Each row below holds a small network's activations on one input, seen along a few directions.
In each table, some parts of the input vary, and every possible input appears once, in random order.
A made-up example of a description, with smaller parts first: one of 5 places around a ring, together with either a single point or one of 9 places around a ring or (one of 3 separate values, together with one of 4 places along a line).
Shared parts are said once, and a part with two or three values counts as separate values.
In the rows, 128 means zero.

Other details of the inputs shift rows strongly along two fixed directions, in all tables alike. That doesn't count.

A family of inputs:
row 1: [101 140  81 173  46  87 112 110 174 208 108]
row 2: [124 118 166 152 145 166 157 119 101 103 182]
row 3: [141 114  94 108 152  81  64 113 136 127  44]
row 4: [108 133  97 203 102 138 117 110  95 194 146]
row 5: [123 127 128 156 102 127 141 130 134 201 157]
row 6: [125 129 167  63 170 138 128 150 126  52 101]
row 7: [139 112 190 108 145 163 187 152 130 115 185]
row 8: [156 119 141  70 176 129 155 143 136  48 124]
row 9: [ 98 151 125  84 109 100  90 125 173  63  75]
row 10: [156 114 115  79 165 123 152 153 123  70  95]
row 11: [122 116 159 149 145 173 165 132  92 104 173]
row 12: [126 110  84 184 122 119  99  94 110 174 114]
row 13: [131 125 130 149 102 128 125 116 138 203 166]
row 14: [130 168 191 125 123 184 173 160 117 104 221]
row 15: [144  85  73  96 150  74 109 107 164 144  66]
row 16: [139 133 138 170 124 122 106 146  94 178 102]
row 17: [149  79 105  85 163  88 139 121 153 115  84]
row 18: [112 170  75 168  51  94 107 126 154 167 102]
row 19: [121 136 201 128 118 177 193 153 126 140 214]
row 20: [142 158 122 181  95 143 149 152  99 188 147]
row 21: [118 119  70 184 108 116  89  90 105 190 115]
row 22: [114 103 129  78 172 152 156 124 118  37 119]
row 23: [141 155 138 129 120 145 130 133 123 136 171]
row 24: [134 148 199 168 125 154 124 144  99 155 173]
row 25: [134 119 101  83 155  93  65 116 137 110  63]
row 26: [120 133 164  59 169 133 114 142 137  52 112]
row 27: [157 115  61 104 149  82 101 119 142 119  61]
row 28: [ 81 153 139 149  81 152 136 108 147  87 165]
Description of these inputs: one of 4 separate values, together with either a single point or one of 6 places around a ring.
- The inputs of row 18 and row 9 match in every part but the choice among 4 separate values. If row 20 is changed in the same way as row 18 into row 9, which row does it become? => row 6
- Change only the choice among 4 separate values in row 13. List by row number the other rows that result. => row 21, row 23, row 25
- Change only the place on the ring of 6 in row 5. List by row number the other rows that result. => row 7, row 13, row 15, row 17, row 19
- Change only the place on the ring of 6 in row 2. List by row number the other rows that result. => row 4, row 11, row 12, row 21, row 22
